Each row below holds a small network's activations on one input, seen along a few directions.
In each table, some parts of the input vary, and every possible input appears once, in random order.
Descriptions start from the smaller parts, as in this example, which fits no table here: one of 5 places around a ring, together with either a single point or one of 9 places around a ring or (one of 3 separate values, together with one of 4 places along a line).
Shared parts are said once, and a part with two or three values counts as separate values.

Other details of the inputs shift rows strongly along two fixed directions, in all tables alike. That doesn't count.

A family of inputs:
row 1: [-26 -49  43  30  -4 -16   6  42 -28  -8  25  19]
row 2: [-38  -7 -16  15  10  43 -34  -3  -2   9  66  -1]
row 3: [-38 -28  11 -11  26 -19 -19  16   1   7  50 -13]
row 4: [ -3 -20 -16  13   3 -19   0   8  -7  16  54 -18]
row 5: [ 22  56 -42 -36   8 -29   3  20  26  -6 -93  -9]
row 6: [ 37  23 -19 -38 -26  -8  12   3  33  19 -12 -23]
row 7: [  6 -16  44  20  17 -28  11  -2  17  -4   7  27]
row 8: [ 33  58 -41   3 -20  37   0 -48  27  30  33 -16]
row 9: [-17  -9   4  23  14  19  -5 -61 -12  -2  29  -4]
row 10: [  4 -16  25 -37 -25 -11   6  12 -20 -24 -71   7]
row 11: [  3 -10  -4  36  20 -32   8   5  -3   4   8   7]
row 12: [ 16  -7  52 -27 -24 -15  26  48   3 -12 -59  26]
row 13: [-13 -32  30  39  17   9   7  31 -31 -21  18  34]
row 14: [-57 -45  50   0  12  -9 -12  44 -15  -8  20  13]
row 15: [  0 -25  34 -10   3   9  19  10 -21 -42 -78  29]
row 16: [  5  23 -26  40  11  13   2 -21 -10   7  39  -5]
row 17: [ 18  15 -62 -37 -29  11 -20 -54  10  28  23 -56]
row 18: [ -3 -13  -8   6   5 -14  -5 -47   3   3  -3  -7]
row 19: [ 31  33 -27  -5 -28  54 -12 -17  17  23  30  -8]
row 20: [ 18  69 -34 -26  11   2  10  13  13 -21 -85  -2]
Each input here is: one of 4 separate values, together with one of 5 places around a ring.
Q: Changing only the place on the ring of 5 turns row 19 into row 7. The same change can be made to row 2. Which row results?
A: row 5
Q: Change only the place on the ring of 5 in row 16. List by row number the other rows that result.
A: row 1, row 4, row 11, row 13
Q: Change only the choice among 4 separate values in row 17. List by row number the other rows that result.
A: row 3, row 4, row 6

A family of inputs:
row 21: [ -3  -8  -8  15   2  -3  -9 -22  -3  20  56 -21]
row 22: [-36 -46  28  24  25  -7 -13 -12 -12  -7  31   9]
row 23: [-19 -16   3  15  -8   2 -15 -34   3  23  56 -10]
row 24: [ 12  18  13 -20  -4 -15  18  42   4 -10 -67  13]
row 25: [-28 -47  25  18   0   1 -13   3 -19  -1  38  14]
row 26: [ 11   2  18   1  19 -17  41  15  -7 -31 -69  40]
row 27: [ 23  32 -49 -10 -11   6  -6 -16  24  17   7 -31]
row 28: [ 20  45 -47   5 -23  45 -18 -27   1  19  23 -27]
row 29: [ 30  32 -22 -23   1 -19  15  13   4  -4 -51 -12]
row 30: [ 28  36  -5  -3   1  -6  20   4  -2 -24 -76   9]
row 31: [-29  -8  10  11   2   9 -16  -2   2  15  54   2]
row 32: [  0  10  -1   2   5 -14   2   2  11   9  -7  -4]
row 33: [ -1 -20  18  11   6 -20  12   4   7 -10   4   4]
row 34: [  2 -14  13   1  -7  -3   7  18   4  -7   2   3]
row 35: [ -6  -3   1  14  -4  -8  -6 -15   8  20  31 -11]
row 36: [ 41  40 -51 -19 -23  45 -26 -28  18  41  27 -22]
row 37: [-13 -32  25  21  16 -27   4  12  -8 -10   1  14]
row 38: [  8   4   2 -25  -2  -3   6  28  -7 -21 -76   9]
row 39: [  7 -10   9 -10   0 -27  11  12  -8 -18 -56  15]
row 40: [ -7 -17  -3  -1 -19  16 -10 -12   2   8  40  -9]
row 41: [ 32  34 -45 -21 -27   7  -4  13   5  13 -38 -20]
row 42: [  9  19 -21  15   4  14   5 -25   0   4   5  -1]
row 43: [-19 -27  18   7  14  -2  -2 -16   5 -11  18   0]
row 44: [ -3 -10  10   1   2   0   5  22   6  -8   3   3]
row 45: [-23 -17   8   9  11   0 -12  16  -8  -3  22  11]
row 46: [ 45  52 -53 -48 -40  14   1  -3   2  13 -48 -28]
row 47: [ -4   0  14  30   9   6  -1 -21  -1  -8  10  11]
row 48: [-21 -26  30   9  24 -24  10  10   5 -23   7  20]
row 49: [ -7 -14  -2   5  -3  -1  -8 -28  -9  13  45 -13]
row 50: [  9  25 -30  10 -11  38  -7 -20  -3  15  27 -10]
row 51: [ 23  33 -26 -32 -36   8   0   1   7  13 -40 -12]
row 52: [ -6  10 -12  -7   0  11  -9   1  -5   9  32 -10]
row 53: [ 22  20  -1 -25  -1 -11  18  37  -5 -12 -56   1]
row 54: [-13  -7 -17   0 -10  33 -22 -26   8  15  54 -24]
row 55: [ 21  28 -21 -35 -13  13   2   4  -3  -2 -44 -17]
row 56: [ -8  -7  39 -19   3 -11  15  30  -4 -23 -66  22]
row 57: [-16 -25  48  10   3 -18  12  31  -7  -9 -10  22]
row 58: [-20 -10   9   6   6   2 -11 -25   5   9  23  -7]
row 59: [  1   1  -2   9   3  21  16   2 -10  -4  -1  20]
row 60: [-17 -22  42   2  31 -36  19  22 -11 -30 -18  27]
row 61: [-22 -25   6  22   9   5 -16  12  -8   8  44   2]
row 62: [ 20  21 -47 -15 -27  12 -10 -37  17  20  18 -31]
row 63: [-20   0   4   8  10  -9  -7 -10   8   9  29   1]
row 64: [-22 -30  46   0  18 -18  17  39  -3 -34 -16  33]
row 65: [  3  23 -45  -4   0   2 -18 -16   9  16  14 -19]
row 66: [ -8 -20  19  10   0  -2   1  11 -14   2  32  -1]
row 67: [  7 -25  39  10  25 -10   3  -3   3  -6   1  31]
row 68: [-17 -18  10   5  15   1  -8 -24  -8   1  31 -10]
row 69: [ 25  38 -14  -3 -16  21   4   2   1  -9 -42   3]
row 70: [-12 -20  13  16  21 -23   1  15  -4  -8  -4  11]
Q: Changing only one part turns row 23 into row 51. The same change can be made to row 22. Which row results?
A: row 38
Q: Changing only one part turns row 35 into row 57. The same change can be made to row 30. Which row results?
A: row 28
Q: Describe the family of inputs behind these rows.
A: one of 2 separate values, together with either a single point or one of 4 places along a line or (one of 4 separate values, together with one of 5 places around a ring)
Q: Change only the choice among 4 separate values in row 48. List by row number the other rows that result.
A: row 60, row 63, row 65
Q: Change only the choice among 2 separate values in row 59. List by row number the other rows that result.
A: row 26
